A small network was shown many inputs. Here are its activations along a few directions, one row for each input.
In each table, some parts of the input vary, and every possible input appears once, in random order.
A made-up example of a description, with smaller parts first: ring(8) and (point or line(11) or (values(3) and line(4))).
Shared parts are said once, and a part with two or three values counts as separate values.

Other details of the inputs shift rows strongly along three fixed directions, in all tables alike. That doesn't count.

A family of inputs:
row 1: [  1   6  13  18   6   0  -5   1 -11 -16 -11   6]
row 2: [-10  31 -20  20  -1  21  28 -20  15   9   1  -5]
row 3: [ 15  -6  10   0   8  20 -13  11  16 -19 -16  23]
row 4: [ -1   1   4  10 -19 -18  -5 -19 -31  -9  -5  -6]
row 5: [ 10  -9  -2   5   4  20   4   0  13 -11   3  20]
row 6: [ 14 -15   2   7  15   9 -20  11   9   3  -9  15]
row 7: [  1  -1  14  17  11  -5   5   0  -4 -16   2  11]
row 8: [ 27  37 -17   4   5  21  19  -3  13  16   9 -12]
row 9: [-25  -2   1 -37 -11   7   5  25   7  -7  11   9]
row 10: [  7   6  16   7  14   9 -11  11  14 -18  -8  18]
row 11: [-15 -13   0 -44 -14  -3  -5   9   6   1  -7 -12]
row 12: [ 10   3  11   7  10  22 -18  13  15 -16   1  26]
row 13: [  3   1   5  18  12  -6 -15   5 -10   0  -2   9]
row 14: [-16   6  -8 -41 -22  -1  -2   5  13  -4   2  -1]
row 15: [  0  27 -24  16  -6  24  22 -26  19   7  -9  -8]
row 16: [34 16  9  1 15 15  4 19  6 -2 -1  0]
row 17: [-17 -22  -2 -35  -9  -9  -3  20   7  10  14  -1]
row 18: [  2  -3  10  19   7  -2   1  -1 -13 -15   6  15]
row 19: [  8 -15   0  12  18  14  -1   9  13   7  -9   9]
row 20: [  0  15 -18  14  -3  19  24 -21  14   3  -7  -3]
row 21: [-26   2   6 -37 -10  -2   4  22   9  -9   6   1]
row 22: [ -8  14   8  12  -7 -26  -5 -13 -24 -12  -2  -5]
row 23: [  7  -6  15  13  19 -10 -21  13  -2  -8  -2  14]
row 24: [ 18 -18   6   1  16  23 -12   6  16  -9 -19  13]
row 25: [  8  17  -1 -41 -17   3   4  23  -3   9  19 -15]
row 26: [ 36   0  17  -3  24  20   6  33  11 -10   1   9]
row 27: [ 10 -18  -4  13  15  13  -3   6  12   8   4  14]
row 28: [ -2  13 -27  19   6  14  27 -23  27  29   6 -12]
row 29: [ 20   5   9   8  -2 -22  17   2 -39   1  16 -16]
row 30: [ -2 -12   2  15  -6 -32  -8 -14 -27   7   3 -15]
row 31: [ -9   1   6  16  -2 -31  -7  -7 -27   1  10 -10]
row 32: [ 19 -16   2   5  12  14 -12  -6  17  -6  -2  11]
row 33: [ -8   1  -4   8  -4 -19   5 -12 -10  14  -9 -22]
row 34: [  5   1   6  12  13  12   3   3  16 -13  10  20]
row 35: [ 14  -9  -2  11  11  16 -15   4  16   9  -2  12]
row 36: [ -1  -8   6  11 -10 -26   9 -18 -26 -13   3  -4]
row 37: [  4 -16   6   5  -8 -23 -13 -16 -36  -5 -14  -7]
row 38: [-19  18  -8  14  -7 -17   9 -11 -22  14  -3 -21]
row 39: [-17   9 -12  18  -6 -17  14 -14 -23  16  15 -12]
row 40: [-23  14  -1 -37 -21   0  -5  11  11  -2  14  -1]
row 41: [ -2  21 -28  15  -7  26  33 -26  21  11   2  -3]
row 42: [-10  -5   6  18   2 -31   3  -6 -27   2  12  -6]
row 43: [ 17 -11   5   4   7  22 -14   8  16 -19  -1  25]
row 44: [ -1 -14  15   6  -5 -25   5  -7 -25 -18  -4   0]
row 45: [ -4 -13  -8   3 -12 -11  10 -21 -23   6   2 -11]
row 46: [-17 -19   1 -45 -12  -3   2  11   6   1  -3  -8]
row 47: [  0  25 -22  16  -2  19  31 -29  26   7  -3  -7]
row 48: [ -6 -10   4  12  -4 -24  -4  -6 -30   7 -13 -17]
row 49: [  2   1  10  19  13  -7 -12   7 -11  -1  -8   6]
row 50: [-19 -13  -9 -40 -15   7   7   7   6   8  -4  -9]
row 51: [  3  -4  18  16  18 -12 -13  12  -6  -9  -8   5]
row 52: [ -9  -1  17  12   2 -35 -11   1 -31  -3  -6  -9]
row 53: [ -4   9  -7   2 -18 -11   1 -18 -18  -5  -7  -6]
row 54: [ 4 -9  9  9 25 16 -7 24 15 -4 -3 19]
row 55: [ 13 -29  12   9  10  -2  -4  -2 -14 -10 -11   9]
row 56: [  6 -21   4  18  13  -4  -1   3  -8   5  -4   5]
row 57: [ 14 -15   6   6  18  16 -18  16  17   3 -14  16]
row 58: [-21   3   2 -40 -15   2 -10  21  13 -10  17   6]
row 59: [ 2 -5  2 15 21 12  1 14 10  2  5 16]
row 60: [36 -2 15 -3 24 21  9 32 12 -7  9 12]
row 61: [ 17 -12  13  10   5   0 -14  -1   2 -23  -2  17]
row 62: [  4  21 -25  10  -1  20  19 -34  27  20 -10 -15]
row 63: [ -4  31 -11  13   5  20  15 -12  28   1  -2  -1]
row 64: [-15 -11  -1 -36 -15  -9 -14  15   7  12   8  -6]
row 65: [-21   0   1 -37 -10  -3 -16  26  13   7  15   2]
row 66: [ 25  38 -22  10   0  22  26 -12  12  20  21 -18]
row 67: [-18  -9 -14 -31 -17   0  -8  12   5  17  12  -8]
row 68: [ -8   5  13  12  -9 -27 -12  -6 -39 -16  -5   0]
row 69: [  6 -17  10  17  15 -11  -2   1  -4   1  -9   0]
row 70: [ -6 -11  -2   1  -7 -16  14 -21 -16   5  -3 -15]
row 71: [  4 -13  16  16  23  -6  -6  15  -1  -7   3  14]
row 72: [ -4  31 -14  14   0  22  11 -13  18   4  -4   2]
row 73: [ 10 -16  16  14  13 -15 -17   4  -7  -1 -15   2]
row 74: [  3  -5  14   8 -13 -26 -10 -15 -28 -16  -5  -3]
row 75: [-19   7  -5 -42 -22  -1   2   6  12  -4  -3  -5]
row 76: [-24   8  -7 -34 -21   6  -5  14   5  -3  17   1]
row 77: [-28   2  -3 -31  -5  -4   5  21  11   9   9  -6]
row 78: [-11 -15  -4 -46 -19  10 -15  11   7   5   2   0]
row 79: [ -6   5 -11   6 -15 -11   8 -30 -21  12 -14 -22]
row 80: [-15 -16  -8 -39 -16  -1   6   1   8   6  10  -6]
row 81: [-18  -3   3 -41 -19  -5  -2  14   6 -11  -5  -5]
row 82: [-15  18 -10  17 -13 -17   1 -17 -23  17   8 -17]
row 83: [  7  -4   2  16  16  12 -15  12   8  -2   8  17]
row 84: [ 22  43 -19   9   4  23  32  -7  14  19   4 -23]
row 85: [ 19 -21  16   5   8  -1 -21  -4  -1 -11  -9  10]
row 86: [ -8   8 -13  10 -10 -23   3 -23 -13  20  -2 -22]
row 87: [ 13 -19   2  10   2   1 -12 -11 -11  -5  -5   3]
row 88: [  8  13 -22   4   1  19   8 -27  26  14  -5  -5]
Description of these inputs: ring(8) and (point or (values(2) and ring(5))).
The inputs of row 41 and row 43 match in every part but the ring(8) part. If row 70 is changed in the same way as row 41 into row 43, which row does it become? -> row 32
The inputs of row 75 and row 36 match in every part but the ring(8) part. If row 3 is changed in the same way as row 75 into row 36, which row does it become? -> row 5
The inputs of row 57 and row 67 match in every part but the ring(8) part. If row 49 is changed in the same way as row 57 into row 67, which row does it become? -> row 83
Change only the ring(5) part in row 32. List by row number the other rows that result. -> row 30, row 31, row 58, row 61
Change only the values(2) part in row 77. List by row number the other rows that result. -> row 54
Change only the ring(8) part in row 78. List by row number the other rows that result. -> row 24, row 37, row 45, row 50, row 55, row 79, row 87
Change only the values(2) part in row 79. List by row number the other rows that result. -> row 62
Which other rows agree with row 12 in the ring(8) part? List them by row number. -> row 4, row 25, row 35, row 40, row 64, row 65, row 74, row 78, row 82, row 85
Which other rows agree with row 53 in the ring(8) part? List them by row number. -> row 6, row 8, row 13, row 14, row 22, row 23, row 37, row 68, row 86, row 88

A family of inputs:
row 89: [  6 -47   7   5  25  18 -32  10  28  -3 -19  30]
row 90: [ 40  10  -4  34  23  32  -1 -15  29   0   0  14]
row 91: [  1  23 -10  35   6  -9  11 -22 -16  19  -1 -20]
row 92: [-15   3  -8 -29 -24 -18  19  -8 -12   9  10 -21]
row 93: [-31  25 -17 -30 -26  -4  12  -7  12   8  10 -14]
row 94: [  9   8  -2  37  11 -10  -3 -18 -12   8   6  -5]
row 95: [-24  23 -27 -24 -22  -1  10  -1   3  31  16 -21]
row 96: [ 37   2  -4  30  26  38   6 -10  32  -4   3  20]
row 97: [-22  -5  -3 -29  -6  -4   8  22   6  10   9  -7]
row 98: [-20  23 -22 -31 -11  36  17  10  36   9   7   3]
row 99: [-14  -5  -9 -32   3  17   6  24  35  11  16   8]
row 100: [  4 -20  27   3  14 -25 -19  25 -19  -9  -7   3]
row 101: [  5 -28  23   6   7 -24 -18  23 -34 -11   3  10]
row 102: [ -1  -4  11  -2   5   6   1  13   8 -16  -6  13]
row 103: [ -7  32 -14  32 -13 -10  12 -40 -11   6   5 -15]
row 104: [-43  -1 -29 -25 -34   2   5 -31  13  18  -9 -13]
row 105: [ 13 -23  17 -12  -5 -16  -9  15 -32 -14  -1   2]
row 106: [ 12  16 -10  26  -2  -2  24 -30 -20  10  -4 -20]
row 107: [ 24 -18 -19  24  19  43  -3 -27  46   9 -22  16]
row 108: [ -5  -4  21 -14  -1  -8 -20  21 -14 -20  -9   9]
row 109: [  3  12 -12 -33  -4  25   9  14  35  10   1  -5]
row 110: [-18 -14  11 -21  -6 -21  -4  22 -26   2   4  -7]
row 111: [  9  29 -15  22  -9  -6  21 -32 -17  18  -4 -30]
row 112: [ 22   1   9  41   9 -16  17 -24 -27  -6 -12 -12]
row 113: [ -6  -5   4 -33 -26 -26  -8   9 -34   1   3 -18]
row 114: [ 12 -12  15 -17   2  -8 -11  12  -3 -11  -2   3]
row 115: [  7  13  13  46   6 -24   1 -24 -30 -15 -16  -7]
row 116: [ -1 -19  27   2   7 -19 -13  10 -18 -31  -4  17]
row 117: [  9  24  -8  32   3   9   2 -19   0  -1  -4   4]
row 118: [-10   8 -12 -31  -7  31   2  19  31  -4  10  17]
row 119: [-10 -14  14 -18   0 -24 -15  20 -10  -1   6   0]
row 120: [ -4 -15  20  -1  -3 -14 -14   9 -18 -25   4  14]
row 121: [ 20 -18   8   7  32  33 -14  28  38  -7  10  35]
Describe the family of inputs behind these rows. -> values(3) and (point or (values(2) and ring(5)))
The inputs of row 114 and row 93 match in every part but the values(3) part. If row 96 is changed in the same way as row 114 into row 93, which row does it become? -> row 120
Change only the values(2) part in row 105. List by row number the other rows that result. -> row 113
Change only the values(3) part in row 103. List by row number the other rows that result. -> row 90, row 94

A family of inputs:
row 122: [ -4   2  11 -25  -1  -3 -16  28   3  -4  -4   3]
row 123: [-28  24 -20 -17 -21  -5  23  -2   0  18  14 -20]
row 124: [-1  1 -4 16  5 10  2 -6  7  1  0  7]
row 125: [ 8 12  0 12  5  5  3 -9  5 -2  5  3]
row 126: [-12  -3  -3  -7  -1   4   0   2  17   2   2   3]
row 127: [ -6  10  -8 -25 -14   4   7   1   7   5  10 -12]
row 128: [ -1   5  -2  13   5   8   7 -11   7  -5  -6   7]
row 129: [ 0  8 -9  3  2  2  6 -7  4 13  9 -9]
row 130: [  2   0  -3  17   5   4  -1 -10   9   2   1   5]
row 131: [ 3 12 -9  2 -1  5 17 -2  2 11  0 -9]
row 132: [ 23 -16  25  25  13 -21 -12  -2 -30 -11  -7   1]
row 133: [ 11  -4  -2  11   5   6   1 -11   7   6  -5   1]
row 134: [ -5  -3   9 -25  -2   5  -7  21   2 -10   7  10]
row 135: [ 21 -18  19  23   5 -20 -15  -6 -29 -20  -9   5]
row 136: [-17   8 -12 -36 -20   3  12   8   0  16  10 -17]
row 137: [ -4 -11  -3 -18  -1   6  -8  16   4   3   4   7]
row 138: [ -7 -14   6 -29  -7   0  -7  13  10 -10  -2   2]
row 139: [ 2  3 -6 17  2  9  2 -4  4  2  3  7]
row 140: [  4   4  -2 -14   0   4   7   9  11   8   3  -4]
row 141: [  7   4  -2  12   6   9   0 -12  12  -4  -1   9]
row 142: [-14  21 -20   1 -13   7  19 -23   4  11   3 -10]
row 143: [ -1 -17  31  -8   1 -30 -14  23 -35 -26  -4   8]
row 144: [-10  -2   5 -17  -3   5  -4  20   4  -1  10   5]
row 145: [ -2 -15   3 -29  -7   5  -8  22   1  -1   0   7]
row 146: [-10  -7  -5  -6   3   3   2   3   6   5  -3   0]
row 147: [  6   1  -2  13   5  11   7 -10   7  -6  -9   2]
row 148: [  9  10  -5  14   4   9 -11  -4   7   3  -8   4]
row 149: [-22   3  -7  17 -19 -48  13 -36 -47  13  -2 -36]
row 150: [ -7  -8  21 -18  -7 -24 -25  19 -29  -9  -4  -5]
row 151: [  8 -16  22  27   9 -25 -11 -11 -25 -21 -12   7]
row 152: [10 -3 -4 12  7 13  4 -8  6  5 -7  3]
row 153: [15  8  1  9  8  5  7 -1  9 -5  0  1]
row 154: [ -2 -19   9 -24   0  -1  -9  14   8  -2  -5   5]
row 155: [ 5 -2 -8 15 12 14  2 -6  9  6 -2  5]
row 156: [ -2   0   4 -24  -5   2   3  20   2  -8   2   0]
row 157: [-2  4 -6 -9  4  2  5  8 12  9  8 -4]
row 158: [-27   4  -5 -11 -39 -50  11 -30 -54   6   2 -40]
row 159: [ 7  4 -4 13 11  8  4 -2  0  6  4 -1]
row 160: [  1   7  -1  14   7   5  -8  -7   8   1 -13   0]
row 161: [-10  11 -22   1 -12  -6  11 -19  -2  20   8 -17]
row 162: [ -8  -5   8 -22   0  -2  -6  25  10  -4   9   7]
row 163: [  0 -11   3 -26  -8   7  -9  19   2 -11   0   8]
row 164: [ 6  7 -4 13  3 10  2 -8  3 -4  0 10]
row 165: [ -8  -8   9 -22  -3  -2 -10  22   5  -3  12   5]
row 166: [ 13 -18  20  31   9 -23 -17  -3 -27 -15  -4  10]
row 167: [  7  -4  -2  13   9  10   6  -7   8   3 -11   2]
row 168: [10 13  1 12  9  5  7 -3 11 -4  2  6]
row 169: [15 -2 -4 11  4  7  0 -8  6  6 -2  3]
row 170: [13  7  1 11  6 11  5 -3  1 -5  0  1]
row 171: [  6   7  -2  14   8  10 -11  -6  10   1 -11   5]
row 172: [10  4 -2 13  5  8 -2 -9  9 -5  1 11]
row 173: [-13   9 -21   0  -9  -3  12 -20   2  20   5 -17]
row 174: [  8   1  -4  11   3  12   4 -10   4  -4  -5   2]
row 175: [ -5  -8   5 -22   4  -1  -4  28   2  -1   5   4]
row 176: [-2  1 -2 18  9 11  4 -4 13  0 -4  9]
Describe the family of inputs behind these rows. -> line(5) and (point or (values(2) and ring(5)))
The inputs of row 127 and row 135 match in every part but the line(5) part. If row 132 is changed in the same way as row 127 into row 135, which row does it become? -> row 169
The inputs of row 159 and row 175 match in every part but the line(5) part. If row 129 is changed in the same way as row 159 into row 175, which row does it become? -> row 157
Change only the values(2) part in row 123. List by row number the other rows that result. -> row 162
Change only the ring(5) part in row 128. List by row number the other rows that result. -> row 146, row 147, row 167, row 176
